These are the activations of a small neural network, seen along a few directions. Each row is one input.
In each table, some parts of the input vary, and every possible input appears once, in random order.
A made-up example of a description, with smaller parts first: one of 3 separate values, together with either a single point or one of 11 places along a line or (one of 5 places around a ring, together with one of 6 places along a line).
Shared parts are said once, and a part with two or three values counts as separate values.
In the rows, zero is written as 128.

Rows:
row 1: 151, 137, 109, 102, 99, 104, 137, 144, 166, 108, 106, 129, 122, 152, 119, 118, 113, 145
row 2: 151, 167, 124, 120, 99, 157, 138, 129, 168, 119, 116, 142, 122, 151, 135, 110, 91, 141
row 3: 140, 139, 151, 130, 149, 116, 155, 155, 138, 139, 108, 115, 128, 134, 92, 126, 182, 82
row 4: 156, 160, 156, 129, 173, 149, 146, 122, 145, 141, 119, 115, 122, 133, 118, 125, 151, 98
row 5: 137, 134, 117, 99, 96, 91, 118, 161, 136, 98, 120, 130, 126, 161, 125, 118, 136, 106
row 6: 123, 160, 153, 131, 105, 136, 110, 172, 146, 104, 140, 123, 124, 166, 109, 124, 144, 100
row 7: 24, 39, 98, 195, 111, 173, 38, 79, 35, 153, 219, 134, 143, 76, 188, 166, 75, 212
row 8: 161, 149, 124, 120, 150, 128, 185, 112, 167, 148, 88, 128, 126, 111, 114, 116, 130, 133
row 9: 36, 27, 125, 191, 150, 138, 69, 45, 13, 152, 196, 147, 151, 32, 171, 171, 98, 205
row 10: 165, 127, 107, 96, 144, 89, 177, 122, 151, 135, 89, 119, 125, 121, 117, 119, 139, 123
row 11: 136, 177, 152, 136, 118, 175, 114, 154, 153, 114, 131, 125, 106, 167, 119, 122, 115, 111
row 12: 156, 120, 121, 86, 142, 82, 152, 140, 120, 126, 103, 129, 140, 130, 130, 120, 160, 79
Question: The inputs of row 3 and row 6 match in every part but one. If row 8 is changed in the same way as row 3 into row 6, which row does it become?
Answer: row 2
Question: Describe the family of inputs behind these rows.
Answer: one of 2 separate values, together with either a single point or one of 5 places around a ring
Question: Which other rows does row 1 become when the choice among 2 separate values takes its other values? List them by row number.
Answer: row 10
Question: Which other rows does row 12 become when the choice among 2 separate values takes its other values? List them by row number.
Answer: row 5

Rows:
row 13: 185, 145, 119, 108, 160, 107, 163, 97, 205, 135, 75, 123, 108, 116, 104, 116, 147, 154
row 14: 107, 104, 185, 132, 191, 109, 241, 131, 101, 191, 112, 132, 185, 37, 80, 155, 190, 100
row 15: 113, 83, 184, 131, 179, 61, 194, 147, 75, 169, 123, 112, 187, 59, 101, 154, 213, 51
row 16: 154, 129, 68, 73, 123, 115, 162, 151, 116, 96, 103, 92, 92, 168, 119, 119, 139, 81
row 17: 78, 147, 121, 160, 161, 170, 55, 98, 99, 164, 189, 73, 115, 123, 160, 127, 158, 99
row 18: 220, 170, 101, 77, 198, 71, 136, 115, 177, 125, 83, 141, 171, 143, 141, 95, 150, 78
row 19: 112, 191, 129, 120, 86, 104, 82, 206, 162, 86, 167, 125, 109, 166, 105, 130, 107, 114
row 20: 126, 154, 133, 146, 78, 151, 179, 144, 133, 143, 86, 127, 62, 154, 107, 119, 116, 106
row 21: 84, 57, 55, 108, 65, 58, 98, 107, 90, 138, 157, 131, 168, 112, 187, 159, 105, 174
row 22: 104, 45, 114, 128, 113, 92, 92, 61, 58, 90, 171, 164, 142, 99, 153, 126, 117, 154
row 23: 165, 185, 170, 104, 84, 141, 60, 210, 171, 115, 194, 130, 162, 207, 106, 125, 108, 107
row 24: 161, 110, 106, 98, 177, 85, 125, 110, 161, 89, 67, 116, 107, 159, 109, 112, 174, 99
row 25: 123, 139, 112, 123, 96, 124, 124, 168, 104, 118, 95, 125, 66, 175, 111, 117, 160, 72
row 26: 109, 109, 172, 165, 174, 133, 71, 82, 45, 106, 177, 120, 108, 126, 165, 142, 135, 153
row 27: 194, 159, 142, 79, 159, 131, 199, 90, 192, 135, 58, 154, 141, 128, 153, 83, 170, 129
row 28: 102, 59, 125, 129, 114, 134, 99, 69, 74, 119, 137, 172, 142, 58, 122, 135, 70, 193
row 29: 80, 55, 67, 119, 73, 108, 115, 125, 111, 165, 121, 141, 174, 82, 175, 140, 61, 214
row 30: 104, 109, 176, 164, 175, 194, 104, 77, 82, 131, 150, 141, 105, 95, 163, 167, 90, 165
row 31: 105, 205, 143, 177, 69, 153, 123, 195, 183, 85, 136, 140, 115, 152, 92, 126, 81, 155
row 32: 165, 187, 176, 160, 63, 203, 99, 199, 200, 120, 165, 151, 164, 198, 105, 130, 96, 156
row 33: 154, 136, 91, 110, 101, 140, 204, 132, 143, 124, 87, 95, 86, 144, 107, 102, 113, 133
row 34: 70, 140, 127, 203, 175, 233, 90, 101, 133, 172, 165, 112, 108, 116, 151, 140, 117, 126
Question: The inputs of row 14 and row 15 match in every part but one. If row 32 is changed in the same way as row 14 into row 15, which row does it become?
Answer: row 23
Question: Describe the family of inputs behind these rows.
Answer: one of 2 separate values, together with either a single point or one of 4 places along a line or one of 6 places along a line

Rows:
row 35: 122, 140, 139, 144, 184, 149, 109, 105, 122, 138, 152, 94, 120, 135, 144, 133, 151, 102
row 36: 122, 143, 98, 109, 50, 136, 127, 176, 154, 93, 114, 136, 107, 156, 133, 116, 73, 155
row 37: 158, 113, 79, 86, 109, 60, 160, 142, 128, 128, 85, 121, 120, 140, 124, 111, 150, 106
row 38: 175, 149, 168, 121, 155, 109, 179, 152, 162, 134, 89, 111, 130, 134, 80, 134, 165, 86
row 39: 160, 136, 86, 85, 117, 70, 127, 131, 151, 100, 104, 127, 114, 161, 146, 111, 125, 128
row 40: 93, 81, 110, 141, 136, 107, 69, 91, 78, 116, 168, 127, 139, 108, 150, 139, 128, 149
row 41: 153, 172, 134, 119, 158, 114, 136, 116, 161, 115, 104, 114, 98, 160, 112, 109, 147, 93
row 42: 87, 163, 151, 179, 105, 208, 111, 149, 135, 140, 160, 130, 105, 145, 127, 136, 117, 143
row 43: 89, 83, 146, 131, 138, 94, 143, 125, 75, 149, 157, 145, 172, 60, 134, 150, 144, 139
row 44: 115, 156, 156, 154, 128, 186, 91, 133, 139, 138, 154, 141, 127, 143, 145, 128, 130, 128
row 45: 114, 140, 172, 151, 171, 141, 161, 146, 134, 156, 122, 135, 158, 87, 113, 141, 170, 94
row 46: 100, 70, 116, 130, 143, 92, 123, 96, 48, 136, 155, 128, 143, 84, 138, 144, 140, 126
row 47: 170, 180, 153, 113, 121, 157, 114, 145, 166, 111, 129, 124, 110, 165, 114, 115, 112, 115
row 48: 49, 87, 123, 176, 79, 162, 71, 130, 84, 119, 172, 136, 124, 134, 144, 153, 88, 183
row 49: 143, 184, 148, 141, 95, 175, 131, 161, 160, 111, 131, 117, 86, 164, 99, 115, 99, 131
row 50: 117, 128, 147, 138, 181, 139, 149, 117, 106, 147, 123, 122, 129, 111, 127, 132, 168, 87
row 51: 91, 84, 128, 151, 99, 147, 51, 114, 86, 113, 176, 141, 153, 131, 158, 146, 100, 168
row 52: 148, 75, 84, 137, 181, 138, 169, 13, 141, 181, 83, 157, 142, 37, 160, 128, 76, 230
row 53: 157, 147, 132, 117, 159, 111, 170, 131, 136, 134, 82, 117, 107, 140, 91, 114, 169, 72
row 54: 158, 140, 102, 79, 81, 122, 116, 150, 165, 96, 131, 143, 146, 167, 137, 111, 85, 137
row 55: 167, 117, 116, 85, 96, 71, 180, 163, 158, 130, 95, 123, 158, 127, 112, 119, 150, 115
Question: Describe the family of inputs behind these rows.
Answer: either a single point or (one of 4 places along a line, together with one of 5 places along a line)
Question: Which other rows does row 54 become when the place on the line of 4 takes its other values? List them by row number.
Answer: row 44, row 47, row 51
Question: Which other rows does row 48 become when the place on the line of 5 takes its other values? List them by row number.
Answer: row 40, row 43, row 46, row 51

Rows:
row 56: 142, 143, 140, 96, 91, 92, 150, 198, 135, 102, 124, 112, 134, 170, 99, 127, 160, 76
row 57: 167, 159, 99, 91, 87, 103, 185, 155, 184, 110, 68, 135, 110, 153, 111, 104, 107, 129
row 58: 77, 74, 115, 153, 128, 131, 85, 91, 61, 153, 174, 142, 142, 83, 170, 155, 95, 177
row 59: 82, 63, 133, 160, 124, 130, 80, 75, 52, 129, 173, 148, 145, 80, 154, 155, 97, 184
row 60: 137, 168, 173, 127, 147, 127, 165, 172, 138, 131, 122, 115, 133, 137, 85, 124, 186, 53
row 61: 77, 157, 143, 184, 80, 222, 50, 143, 123, 109, 190, 128, 102, 168, 143, 133, 75, 160
row 62: 187, 165, 117, 70, 105, 96, 152, 150, 194, 97, 95, 135, 137, 167, 114, 98, 126, 109
row 63: 174, 174, 142, 112, 184, 119, 160, 131, 154, 127, 85, 104, 95, 153, 110, 111, 177, 65
row 64: 175, 172, 139, 119, 145, 144, 208, 137, 186, 151, 71, 120, 111, 129, 88, 116, 132, 118
row 65: 72, 65, 103, 154, 141, 142, 90, 91, 70, 155, 173, 135, 150, 76, 172, 150, 107, 167
row 66: 171, 158, 103, 85, 121, 79, 139, 153, 157, 98, 95, 108, 95, 181, 118, 105, 149, 89
row 67: 72, 56, 106, 170, 138, 138, 84, 83, 76, 162, 162, 143, 154, 76, 163, 147, 121, 179
row 68: 70, 55, 123, 167, 141, 134, 73, 78, 69, 139, 168, 144, 147, 72, 152, 155, 109, 188
row 69: 190, 182, 156, 103, 161, 134, 171, 136, 193, 129, 90, 124, 137, 146, 114, 111, 150, 99
Question: Describe the family of inputs behind these rows.
Answer: either a single point or one of 5 places around a ring or (one of 2 separate values, together with one of 4 places along a line)

Rows:
row 70: 193, 186, 156, 92, 134, 142, 160, 113, 182, 139, 89, 113, 157, 149, 106, 114, 124, 94
row 71: 72, 74, 145, 166, 154, 141, 97, 123, 42, 158, 159, 136, 173, 100, 147, 162, 171, 139
row 72: 81, 79, 171, 172, 166, 159, 101, 132, 14, 167, 186, 139, 133, 47, 124, 160, 163, 124
row 73: 128, 49, 99, 79, 41, 60, 161, 141, 115, 115, 140, 149, 143, 103, 147, 118, 76, 130
row 74: 71, 103, 172, 194, 175, 177, 134, 73, 75, 163, 188, 122, 120, 41, 138, 143, 105, 146
row 75: 146, 164, 171, 95, 143, 87, 155, 158, 169, 80, 105, 121, 135, 162, 73, 138, 163, 82
row 76: 113, 106, 77, 94, 79, 105, 159, 119, 156, 138, 113, 176, 167, 94, 129, 123, 61, 205
row 77: 70, 148, 129, 153, 25, 204, 21, 182, 121, 70, 218, 106, 98, 210, 125, 108, 90, 128
row 78: 181, 163, 168, 108, 142, 146, 173, 118, 188, 113, 83, 125, 131, 161, 68, 137, 127, 114
row 79: 125, 157, 133, 124, 127, 93, 156, 185, 154, 111, 88, 106, 84, 148, 82, 104, 174, 83
row 80: 121, 56, 113, 127, 161, 116, 57, 113, 95, 146, 143, 151, 163, 102, 152, 134, 172, 133
row 81: 122, 115, 74, 155, 151, 132, 115, 60, 109, 117, 112, 145, 119, 91, 149, 122, 104, 172
row 82: 114, 79, 81, 123, 120, 85, 104, 80, 62, 109, 127, 128, 111, 118, 146, 130, 116, 114
row 83: 136, 155, 100, 110, 144, 106, 172, 186, 151, 108, 103, 100, 96, 152, 120, 107, 174, 55
row 84: 143, 74, 92, 115, 106, 77, 99, 128, 92, 112, 122, 113, 147, 130, 156, 143, 138, 173
row 85: 136, 108, 95, 98, 122, 115, 128, 89, 124, 116, 114, 126, 111, 112, 170, 134, 89, 208
row 86: 188, 177, 135, 103, 140, 146, 183, 131, 173, 153, 105, 127, 115, 162, 132, 113, 139, 92
row 87: 162, 190, 161, 82, 134, 85, 140, 159, 160, 106, 107, 112, 158, 146, 119, 114, 163, 61
row 88: 161, 166, 137, 142, 124, 140, 166, 142, 176, 158, 71, 112, 92, 150, 71, 119, 137, 129
row 89: 163, 179, 137, 94, 146, 82, 164, 173, 152, 129, 136, 123, 129, 163, 130, 122, 170, 70
row 90: 175, 167, 109, 129, 139, 152, 183, 149, 165, 154, 82, 117, 92, 154, 111, 106, 141, 102
row 91: 126, 93, 122, 162, 175, 137, 80, 76, 150, 161, 147, 155, 162, 84, 157, 132, 137, 181
row 92: 67, 99, 152, 178, 169, 157, 130, 69, 101, 161, 167, 129, 154, 92, 160, 150, 113, 171
row 93: 79, 184, 142, 177, 57, 230, 34, 172, 146, 92, 166, 141, 82, 200, 163, 139, 25, 166
Question: The inputs of row 77 and row 93 match in every part but one. If row 72 is changed in the same way as row 77 into row 93, which row does it become?
Answer: row 74
Question: Describe the family of inputs behind these rows.
Answer: one of 2 separate values, together with either a single point or one of 5 places around a ring or one of 6 places along a line
Question: Start at row 78 and move only the place on the ring of 5, one step at a time. The first step leads to row 70. Which rows follow, in order?
Answer: row 86, row 90, row 88
Question: Which other rows does row 84 become when the choice among 2 separate values takes its other values? List them by row number.
Answer: row 85
